These are the activations of a small neural network, seen along a few directions. Each row is one input.
In each table, some parts of the input vary, and every possible input appears once, in random order.
A made-up example of a description, with smaller parts first: one of 3 separate values, together with either a single point or one of 9 places along a line or (one of 5 places around a ring, together with one of 6 places along a line).
Shared parts are said once, and a part with two or three values counts as separate values.
(in the rows, 128 means zero)

Other details of the inputs vary at random and push rows far along two fixed directions, the same in every table; ignore that.
To show where, the next rows are all for the same input, with only those details redrawn:
[120 100 139 105 158 158 135 126 126 125 175 132]
[128  93 160 105 170 117 137 120 134  97 149 147]
[111  96  91 138 122 188 146 139 105 202 189 111]
[104 116 101  99 139 230 142 133  98 154 227  97]
[110 103  96 120 133 202 144 135 106 180 203 104]
[135  60 146 161 145  35 139 122 147 168  83 162]
[139  83 168 116 177  64 135 117 148  95 115 161]

Table:
x1: [122 108 158  95 163  56 123 122 174  93 107 162]
x2: [148 150 165 107 112 126 146 141 137  69 117 135]
x3: [119  74  86 181 121 110 146 134 128 247 134 117]
x4: [116 118 146  89 166 125 128 124 147  94 157 141]
x5: [108 176  77 124  99 218 117 142 105 159 167  92]
x6: [109 128 143  72 166 123 119 117 159  84 161 127]
x7: [115 183  91  97  87 243 121 146  81 118 179 115]
x8: [129 179 147  88 154 139  98 112 135  42 115 131]
x9: [150 147 149 136 126  35 111 122 166  99  50 154]
x10: [133 135 133 152 111  39 121 131 161 144  52 144]
x11: [130  67 140 147 128  30 138 128 157 163  69 182]
x12: [126 136  87 182  61 125 153 154 126 224 103 107]
x13: [160  96 172 144 161  85 119 103 101  68  99 163]
x14: [166  67 136 221 120  18 121 103 116 181  41 163]
x15: [124 137  88 173  64 123 146 155 131 212 101 114]
x16: [122 102 101 139 117 185 147 134 107 188 190  89]
x17: [140  74  87 217 131 135 127 113  81 215 133 125]
x18: [125 148 129 107  93 139 133 147 124 118 118 139]
x19: [128 114 150  95 172 158 132 113 124 100 182  98]
x20: [ 91 140  93  74 119 225 133 141 123 143 219 100]
x21: [140 121 126 185  98   4 116 122 171 178  19 142]
x22: [131  90 166  89 141  57 135 127 169  91  93 189]
x23: [136 141  92 178  63 141 157 151 132 212 116 102]
x24: [111 192  87  96  96 248 119 142  84 119 186 104]
x25: [116 147  66 173  76 126 120 142 121 206  98 104]
x26: [132 164 144  97 129 118 118 134 140  65 115 135]
x27: [144  86 175 108 150 111 144 119 131  88 137 141]
x28: [143 165 173  92 142 134 133 128 149  44 130 118]
x29: [124 195 145  81 146 169 101 119 118  36 135 129]
x30: [137 156 167 113 148  65 116 125 166  64  83 130]
x31: [120 175 136 105 124 172 132 138 137 103 152  97]
x32: [118 106 153  95 195 131 123 109 134  87 171 113]
x33: [122 110 153  92 161 109 132 124 148  91 141 157]
x34: [141 143 172 107 131  68 134 138 155  61  72 159]
x35: [141 125 157 124 182 145 106  99  94  62 153 117]
x36: [118 155 104 128  76 201 150 153 107 167 161  99]
x37: [126 108 136 119 162 143 134 110 124 125 173  91]
x38: [150 108 172 140 179  95 111 102 110  66 116 144]
x39: [104 116 101  99 139 230 142 133  98 154 227  97]
x40: [151 137 154 135 112  31 119 126 160 103  40 173]
x41: [132  81  80 214 137 145 122 109  80 215 142 108]
x42: [126 149  79 172  77 132 123 139 122 194  94 122]
x43: [113 167 115 114 116 150 110 137 126 119 126 116]
x44: [130 180 138 110 140 133 102 118 128  66 111 131]
x45: [121 179 122 110 119 176 110 130 116 102 133 129]
x46: [126 160 137 104 120 118 124 137 140  93 115 131]
x47: [132 159 156  95 129 117 128 136 142  64 115 141]
x48: [140 165 149  89 118 152 114 129 124  56 117 156]
x49: [157  53 136 202 149  61 124 102  93 150  79 167]
x50: [119 163  89 137  96 201 142 140 120 168 169  61]
x51: [131 170 156 108 138 125 127 126 149  71 125 107]
x52: [141 101 156 144 200 128 112  91  95  68 146 134]
x53: [128 123  82 199  59  90 142 150 141 240  69 115]
x54: [126 126  79 203  64  89 139 148 142 244  68 110]
x55: [101 139 134  64 177 178 123 121 133  85 198 116]
x56: [147 140 155 137 113  36 114 125 158 102  37 177]
x57: [146  88 185 114 168  72 138 115 146  81 118 145]
x58: [110 164  75 121  96 195 119 142 113 163 157  85]
x59: [125 185 149  81 139 191 130 126 135  62 169  90]
x60: [122 117  85 170 129 194 117 114  76 181 179  82]
x61: [141 150 163 132 119  85 135 129 157  98  83 134]
x62: [119 151  73 160  69 147 125 149 121 197 115 112]
x63: [113 113 126  90 126 133 134 138 152 131 152 145]
x64: [136 112  72 197  34  83 136 152 124 250  57 142]
x65: [ 99 116  79 127 131 184 130 131 122 194 183  98]
x66: [137 167 141 105 120 142 112 126 128  79 107 152]
x67: [118 111 162  76 186 153 129 117 127  66 183 124]
x68: [139  77 176 108 170  78 139 121 142  89 116 169]
x69: [141  98 141 149 174 166 117 101  80 107 163 138]
x70: [131 116  74 200  35  86 131 150 122 249  53 145]
Q: The inputs of x61 and x12 match in every part but one. If x20 is changed in the same way as x61 into x12, which row does it become?
A: x63
Q: What do these inputs look like to the network?
A: one of 5 places along a line, together with either one of 2 separate values or one of 4 places along a line or one of 8 places along a line
Q: Change only the place on the line of 4 in x19. List by row number the other rows that result.
A: x1, x3, x55
Q: Change only the choice among 2 separate values in x49. List by row number the other rows that result.
A: x13

Table:
x71: [134 123 134 152 106  38 128 134 162 150  47 174]
x72: [121 137  99 142 115 122 108 124 117 150 102 152]
x73: [133 160 110 176 104 148 122 145  90 146 125  89]
x74: [130 105 111 161 128 163 132 126  91 162 146 142]
x75: [132 149 118 175  81 114 146 158 115 167 100  87]
x76: [111 148 132 105 173 171 128 121 128  99 173 103]
x77: [147  97 163 123 163 101 112 108 112  74 115 162]
x78: [151 160 202 130 157  57 119 128 138  29  67 132]
x79: [128 122 165 101 163  78 133 124 174  86 116 123]
x80: [102 151  65 119  99 217 110 134  92 162 172 114]
x81: [130 105 123 135  99 152 162 147 121 167 153 125]
x82: [123 133 167  92 167 103 137 125 170  75 137 118]
x83: [118 155 107 123 118 148 127 139 128 133 127 146]
x84: [133 127 136 155 108  38 133 135 164 149  47 178]
x85: [132 103 137 119 109 142 156 139 126 138 148 129]
x86: [157 147 122 186  82 131 140 121 122 161  85  95]
x87: [119 119 118 142 137 108 132 126 146 169 124 106]
x88: [123 117 112 143 144 106 122 117 136 163 125 109]
x89: [122 135 109 115  86 112 136 148 148 156 112 135]
x90: [157  70 145 163 124  38 126 119 129 144  71 167]
x91: [128 111 144 124 151  71 121 115 158 127 106 118]
x92: [156 103 198 105 179  65 126 111 135  35  97 179]
x93: [142  90 123 146 120 123 133 129 109 152 128 140]
x94: [114 149 101 121  82 147 142 154 138 172 134 128]
x95: [120 136  97 138  87 115 131 144 136 183 103 140]
x96: [117 121 108 137 128 132 127 130 138 179 144  94]
x97: [114 159 124  66 118 174 115 137 126  88 164 127]
x98: [118 114 112 161 129 106 137 133 150 191 117 110]
x99: [119 136  90 153  97 120 127 139 129 182 100 146]
x100: [122 168 168  44 152 144 110 128 141  18 148 147]
x101: [114 119  94 151 142 143 108 111 113 175 146 100]
x102: [116 148 114 103  94 138 138 147 144 137 132 132]
x103: [119 139 150  68 173 245 119 119  78  35 220 123]
x104: [117 143 112  95  90 134 130 144 142 135 136 127]
x105: [122 206 154  82 164 234  93 126  72   9 204  85]
x106: [115 125 113 163 156 117 120 110 126 163 123 123]
x107: [132 108 135 128 121 150 149 136 116 136 148 135]
x108: [144 173  96 159  90 227 128 121  94 139 162  69]
x109: [122 124  83 147  99 115 105 125 115 174  98 143]
x110: [138 149 187  86 145  58 131 135 181  42  79 179]
x111: [116 125 112 139 157 137 111 109 121 141 143 110]
x112: [136  88 117 151 100 119 145 135 116 180 125 134]
x113: [157 145 111 202  94 136 113 106 104 155  87 103]
x114: [119 127 117 133 151 130 122 118 135 143 142 107]
x115: [114 153 103 130 125 153 116 128 114 131 125 150]
x116: [130 103 120 138 108 154 146 138 108 168 149 126]
x117: [141 108 172  87 151 118 133 119 127  63 137 147]
x118: [106 153  71 113  92 210 119 143 103 167 170 111]
x119: [132  99 135 144 108 130 163 146 132 155 132 138]
x120: [116 115  93 147 140 140 105 110 113 173 146  98]
x121: [130 155 148  86 148 120 107 125 142  54 118 160]
x122: [137  87 109 169 119 125 126 122  98 175 121 147]
x123: [119 147 170  83 174 132 140 128 163  62 159 116]
x124: [125 126 156 126 187  88 110  96 140  85 111 139]
x125: [147  92 162 118 121  81 150 132 140 117 111 150]
x126: [116 127 100 151 140 142 129 126 129 176 146 102]
x127: [115 146  86 142 110 156 113 131 109 161 125 142]
x128: [106 151  66 109  89 211 117 142 102 167 175 107]
x129: [143 202 168  67 130 249 137 123 116  16 193  70]
x130: [125 123 151 139 161  78 136 124 165 126 104 131]
x131: [118 118 121 114 128 119 134 131 154 148 146  94]
x132: [131 111 139 130 160  72 113 109 149 121 106 124]
x133: [160  88 195 140 168  21 131 112 147  64  60 193]
x134: [135 134 173  78 176 183 133 124 108  30 180 143]
x135: [141  83 118 153 124 123 114 119  99 150 125 142]
x136: [117 123 121 115 130 124 139 133 154 149 147  95]
x137: [134 102 135 150 117 128 153 138 121 156 129 144]
x138: [147  87 158 118 118  80 147 129 139 119 110 147]
Q: The inputs of x83 and x84 match in every part but one. If x90 is changed in the same way as x83 into x84, which row does it become?
A: x117
Q: The inputs of x119 and x74 match in every part but one. If x79 is changed in the same way as x119 into x74, which row does it become?
A: x111
Q: What do these inputs look like to the network?
A: one of 4 places along a line, together with either one of 2 separate values or (one of 3 separate values, together with one of 5 places along a line)
Q: Change only the choice among 3 separate values in x138. List by row number the other rows that result.
A: x104, x131
Q: A walk changes only the place on the line of 4. It starts at x101 and steps to x88. List the rest of the walk in order.
A: x96, x136
